These are the activations of a small neural network, seen along a few directions. Each row is one input.
Each table varies a few parts of the input and shows all the possible inputs, shuffled.
Descriptions start from the smaller parts, as in this example, which fits no table here: one of 8 places around a ring, together with either a single point or one of 9 places around a ring or (one of 3 separate values, together with one of 6 places along a line).
Shared parts are said once, and a part with two or three values counts as separate values.
(in the rows, 128 means zero)

Other details of the inputs shift rows strongly along two fixed directions, in all tables alike. That doesn't count.

Table:
R1: [128  91 185 191 177 129 156 107  87 144 101 139  98 147 107  68 160]
R2: [160 151  59  51  82 130  73 133 163 120 146 100 160  97 139 229 117]
R3: [198 124 132 171 125 123 129 150 135 196 125 155  84 120  98 139 130]
R4: [ 99 104 156 167 197 105 129 126  22 163 125 119 146 152 104 127 171]
R5: [219 155 113 150 114 127 117 146 170 207 162 168  83  99 106 167 104]
R6: [ 56 132 135 136 108 122 161 155 102  63 120 130 162 158 153  75 122]
R7: [141  97 181 207 158 103 161 108  48 166 106 174  98 152  87  88 169]
R8: [ 91 120 182 181 191 131 130 141 100 152 126 128  92 177 104  56 147]
R9: [143 136  64  53  40 131 129 146 240  90 110 121 143  77 175 173  83]
R10: [119 167  81  80  55 147 112 163 187  72 131  97 144 133 156 134  79]
R11: [157 153 134 165 144 125 104 182 143 202 148 143  77 153  94 124 120]
R12: [124 106 188 210 190 156 150 147  73 175  96 154  99 163  81  82 162]
R13: [ 65 129 133 119 105 161 178 119 112  41 110 147 186 133 161  93 116]
R14: [ 76 136 137 122 112 189 164 111 116  36 107 122 177 142 149  89 111]
R15: [145 162  88  79  44 136  86 128 172  66 135 101 127 143 155 136  79]
R16: [127 127  84  44  97 119  88 102 152  91 135  78 166 102 165 190 108]
R17: [168 132 117 140 176 106 116 158 101 207 160 140 130 107  97 192 162]
R18: [115 110 138 137 189 104 113 137  91 183 131 106 125 128 109 144 174]
R19: [188 111 140 160 129  85 130 114 141 201 127 162  71 109 101 136 142]
R20: [ 92 117 148 109 102 140 141  43 111  35 114 132 147 139 152  89 122]
R21: [ 65 109 131  86 149 141 113  82  87  50 115  84 184 138 147 132 159]
R22: [146 138  84  69 102 121  96 113 121 103 148 109 171 101 144 201 115]
R23: [ 70 113 128 118  89 153 173 131 115  39  80 132 180 135 159  96 124]
R24: [ 75 124 154 112 133 193 130  82 135  45 104 114 148 151 146  82 115]
R25: [189 137  96 117 139  89  96 158 123 220 162 127 123  96 112 213 129]
R26: [186 148 105 120  92  65  95 130 179 189 164 143  68 117 120 147 109]
R27: [ 83 104 148 132 131 163 165 119 130  69  86 107 146 135 141  78 134]
R28: [154 148 100 133 117  73 136 196 200 207 165 151  89 100 133 141 109]
R29: [108 126 149 133 103 142 145  65  82  58 117 152 146 148 134  99 126]
R30: [ 89 118 181 202 201 110 168 166  95 169 137 132  97 158 105  48 155]
R31: [160 143 109  91  87 152 112  93 191  95 138 124 120 106 152 140  90]
R32: [ 68 120 120  92 128 148 106 109  66  57 101  79 186 153 142 140 152]
R33: [195 156 105 140  87  70  99 148 151 199 164 157  74 127 107 155 111]
R34: [ 80 125 144 113 107 138 118  93 119  31 118  92 132 169 157  64 114]
R35: [134 132  90  62 125 126  97 114 155 109 143  96 161  98 147 191 134]
R36: [105  93 173 167 225  93 147 106  38 166 147 132 140 127 107 116 181]
R37: [194 145  94 134  97 135 133 186 193 195 126 143 101  94 112 170 108]
R38: [163 138 136 162 164 131 158 158 173 207 153 157  95  96 110 125 124]
R39: [ 71 102 136 104 158 120 114  89  72  84 113  82 168 142 146 125 149]
R40: [172 148 139 164 152 156 124 152 148 202 143 166  94 126  94 139 119]
R41: [170 141  84  68  68 165  85 132 234 121 108 107 107 104 141 172  87]
R42: [ 86 108 175 184 188 120 199 136 102 150 131 174 132 123 126  71 152]
Each input here is: one of 2 separate values, together with either one of 6 places around a ring or (one of 3 separate values, together with one of 5 places along a line).
- The inputs of R15 and R34 match in every part but the choice among 2 separate values. If R5 is changed in the same way as R15 into R34, which row does it become? => R31
- The inputs of R10 and R30 match in every part but the choice among 2 separate values. If R2 is changed in the same way as R10 into R30, which row does it become? => R21
- A walk changes only the place on the line of 5. It starts at R29 and steps to R5. List the rest of the walk in order. => R40, R14, R13
- Change only the place on the ring of 6 in R21. List by row number the other rows that result. => R16, R18, R35, R36, R39

Table:
R43: [137 136 123 135 117 122 126 136 120 128 138 132 127 132 125 128 121]
R44: [124 134 128 129 128 123 139 136 141 131 140 132 125 124 133 116 118]
R45: [144 131 134 138 138 132 120 125 122 152 137 139 118 128 116 137 127]
R46: [132 126 135 144 144 134 136 143 147 152 126 127 111 128 122 117 128]
R47: [138 119 129 131 142 104 130 119 120 150 137 131 124 118 127 138 141]
R48: [139 127 133 139 138 129 114 130 126 155 126 127 113 134 115 133 131]
R49: [134 129 106  88  89 143 112 104 148  92 116 120 145 116 145 154 110]
R50: [129 127 125 117 135 112 111 127 132 135 135 111 120 129 129 133 133]
R51: [145 124 142 151 140 126 141 136 130 162 127 156 113 118 114 130 140]
R52: [124 138 111  98 100 154 126 121 166  87 125 117 142 119 149 132 100]
R53: [129 130 125 122 123 115 110 131 128 135 130 121 118 135 127 133 125]
R54: [126 127 132 139 138 115 133 148 144 150 134 127 113 128 127 114 125]
R55: [138 123 129 137 131 106 130 124 117 153 133 140 121 124 123 138 133]
R56: [122 131 112 118 142 141 129 157 129 142 129 122 151 116 127 157 133]
R57: [144 125 126 143 124 110 137 137 116 146 131 141 121 125 121 133 133]
R58: [135 128 130 139 127 110 140 135 131 148 132 149 117 119 121 129 135]
R59: [ 51 110 163 130 135 168 143  95  83  29  88 110 161 173 144  65 141]
R60: [140 137 134 144 136 135 133 134 134 150 134 146 116 129 116 126 128]
R61: [125 138 108 104  91 131 111 131 136  94 120 108 136 136 142 129 113]
R62: [140 131 126 135 119 139 121 137 128 134 122 121 119 136 121 130 127]
R63: [145 136 128 134 119 140 126 132 125 129 130 132 127 131 122 133 121]
R64: [125 143 104  89  90 130 108 111 142  90 133 116 141 128 148 145 105]
R65: [145 116 131 129 146 124 128 117 124 150 130 133 122 113 122 141 142]
R66: [138 131 130 133 146 109 123 123 121 150 147 127 122 126 123 133 135]
R67: [126 130 111  96  95 148 133 117 167  88 114 119 143 108 152 138 107]
R68: [132 137 132 142 132 117 132 138 130 146 142 147 117 131 121 121 128]
R69: [144 129 131 132 149 129 120 120 126 149 140 129 121 120 118 137 135]
R70: [ 83 114 162 157 157 126 147 126  85 109 116 132 126 162 120  76 150]
R71: [126 124 127 129 124 117 146 132 142 134 130 135 127 114 137 122 125]
R72: [139 131 104  99  83 146 121 115 145  88 113 120 148 121 144 147 110]
R73: [ 80 102 171 157 181 140 140 100  68 101 108 110 139 158 115  79 161]
R74: [113 132 113 118 138 121 130 161 124 140 137 121 152 119 132 153 134]
- What is each input in this table made of? => one of 2 separate values, together with either a single point or (one of 3 separate values, together with one of 5 places along a line)
- The inputs of R73 and R50 match in every part but the choice among 2 separate values. If R49 is changed in the same way as R73 into R50, which row does it become? => R55
- Change only the choice among 2 separate values in R43. List by row number the other rows that result. => R63
- Change only the choice among 2 separate values in R48. List by row number the other rows that result. => R53

Table:
R75: [ 90 119 148 116 110 148 121  73  72  41 102 121 154 168 128 101 136]
R76: [111 129 111  91 115 150 133 110 124  65 130 112 178 112 157 147 127]
R77: [131 123  91  79  87 141 128 120 152  82 113 114 168  95 158 170 123]
R78: [174 148 102 122 125 112 104 173 162 190 160 125 109 111 124 167 101]
R79: [164 131 105 110 133 117  98 141 184 195 135 119  96 101 121 168 128]
R80: [194 145  92 125 110  97  95 193 182 226 146 148  89 104 111 191 114]
R81: [153 121 167 190 145 164 174 147 161 150 112 169  87 128 109  72 125]
R82: [146 151  74  64  64 150  72 136 190 105 115  95 132 123 143 179 103]
R83: [147 113 160 158 168 102 135  98 103 177 137 152  99 124 100 123 150]
R84: [113  90 196 197 199 108 161  92  36 138 119 146 115 156  94  73 181]
R85: [103 109 116  85 110 149 126 103 127  56  98  95 166 123 145 140 134]
R86: [177 150  56  34  17 117  76 112 225  71 138 102 128  98 175 186  67]
R87: [142 156  62  68  46 124 117 165 207 110 127 104 142 100 159 172  82]
R88: [177 148  78  64  50 132  88 101 175  99 130 107 130 108 140 184  84]
R89: [139 176  62  63  53 130  99 166 208 105 154 116 142 112 154 175  81]
R90: [ 87 127 164 185 182 116 170 161  73 149 141 135 132 152 113  74 147]
R91: [109 137 122  96  81 149  90  84 121  53 111 104 134 163 141 114 118]
R92: [128 100 176 189 176 106 166 101  53 144 129 160 126 133 110  94 172]
R93: [225 161 105 149  85 157 135 180 239 209 136 168  65  92 110 149  74]
R94: [161 166  62  58  64 149  91 139 183 108 148 124 160  97 151 209  93]
R95: [ 90 115 101  64  77 144 116 114 152  26  97  85 172 130 176 130 110]
R96: [ 49 125 135 123 108 141 152 135 100  49  98 116 168 161 147  85 135]
R97: [ 80  85 189 180 217 126 166 108  51 149 105 138 133 144 100  86 183]
R98: [186 136 119 144 113  92 110 145 141 191 149 144  87 121 117 146 106]
R99: [101 111 168 181 156  93 169 124  82 124 131 148 114 148 119  62 155]
R100: [150 127 123 141 140 128 112 149 131 176 121 109 107 127 112 141 134]
R101: [ 94 144 102  67  88 174  93 100 140  32 115  65 166 145 162 130 100]
R102: [176 152 109 134 135 106  97 183 158 210 165 146  97 120 110 171 115]
R103: [ 98 109 172 175 211 127 166 118  64 162 141 154 143 125 114 106 168]
R104: [ 69 115 132  82 124 167 127  82 100   7 108  83 189 144 155 112 132]
R105: [119 117 140 165 157  94 165 171 124 173 130 141 115 122 117 106 154]
R106: [ 70 115 133 116 117 161 144 107  75  47  91 124 187 145 145 119 145]
R107: [173 140 119 138 155 123 116 153 131 198 153 128 113 110 100 170 125]
R108: [149 127 127 136 154 107 121 158 140 168 154 128 114 119 126 139 130]
R109: [ 95 128 120  70  82 150  98  56 146  30 109  90 144 143 164 113 109]
R110: [183 152 104 122 138 122  97 162 153 203 159 142 107 111  97 190 124]
R111: [133 132 143 172 132  93 153 143 105 160 141 149 103 139 114  94 127]
R112: [145 133 136 140 177 121 109 136 144 197 154 124  98 119 111 138 140]
R113: [141 115 150 158 155 106 149  97  99 162 139 165 119 115 119 127 147]
R114: [188 148  97 112 137  96  99 170 200 227 174 142  90  87 124 186 104]
R115: [120 133 138 158 163 102 156 167 126 162 154 137 120 125 121 107 143]
R116: [109 118 162 179 190 136 162 132  51 149 134 141 150 136 113 110 156]
R117: [106 121 105  75  99 131 113 121 168  89 112 108 148 115 162 143 107]
R118: [102 102 179 170 172 101 145  99  78 137 127 149 109 150 121  74 148]
R119: [117 116 166 179 153 121 150 104  48 130 124 166 133 152 108 101 160]
R120: [110 100 165 174 185 131 154 131  58 152 106 126 133 143  98 109 163]
R121: [157 155 100 120 132  95 130 174 194 206 173 145 101  92 126 159 111]
R122: [ 33 116 128  88 102 145 157 104 128  19  95 100 181 141 172  84 124]
R123: [130 110 142 149 163 123 124 136 118 157 117 112 111 132 114 118 159]
R124: [161 125 119 145 137 105 123 174 138 198 131 132 106 117 116 150 122]
R125: [103 116 205 227 174 179 186 140  92 132  97 182  98 173  93  29 145]
R126: [142 127 164 176 145 168 170 135 176 156 114 174  86 122 115  77 114]
R127: [107 134 114  80  68 156  97  73 127  27 104  80 147 154 158 114 101]
R128: [ 94 124  98  76  77 166 133 104 120  35  94  98 194 120 167 148 111]
R129: [102  98 191 189 185 118 144  90  51 121 116 126 106 169 108  58 175]
R130: [ 70 111 147 119 102 157 151  59  53   7  95 114 188 157 157  86 129]
R131: [126 108 143 155 173 118 157 130 105 180 126 155 133 104 118 140 159]
R132: [132 137 144 176 133  92 144 149 107 169 145 166  96 148 104 100 137]
R133: [113 126 143 150 135  93 153 119 127 142 141 152 107 130 127  93 131]
R134: [ 43 126 149 108 131 180 112  88  74  10 101  83 175 185 147  80 138]
R135: [164 135 117 117 159 118 114 135 159 195 158 135 112  97 110 175 128]
R136: [102 136 112  79  58 140  97  93 128  27 111 113 151 157 161 118  97]
R137: [187 145 104 121 143 115  93 158 178 202 161 116  92 104 114 169 128]
R138: [202 144  91 119 117 111  96 173 173 224 141 145  96  96  95 209 125]
- The inputs of R111 and R133 match in every part but one. If R88 is changed in the same way as R111 into R133, which row does it become? => R83
- The inputs of R128 and R77 match in every part but one. If R101 is changed in the same way as R128 into R77, which row does it become? => R137
- What is each input in this table made of? => one of 4 places along a line, together with either a single point or (one of 3 separate values, together with one of 5 places along a line)
- A walk changes only the place on the line of 4. It starts at R103 and steps to R76. List the rest of the walk in order. => R116, R94
- Change only the place on the line of 4 in R136. List by row number the other rows that result. => R86, R98, R118
- Change only the choice among 3 separate values in R123. List by row number the other rows that result. => R129, R137
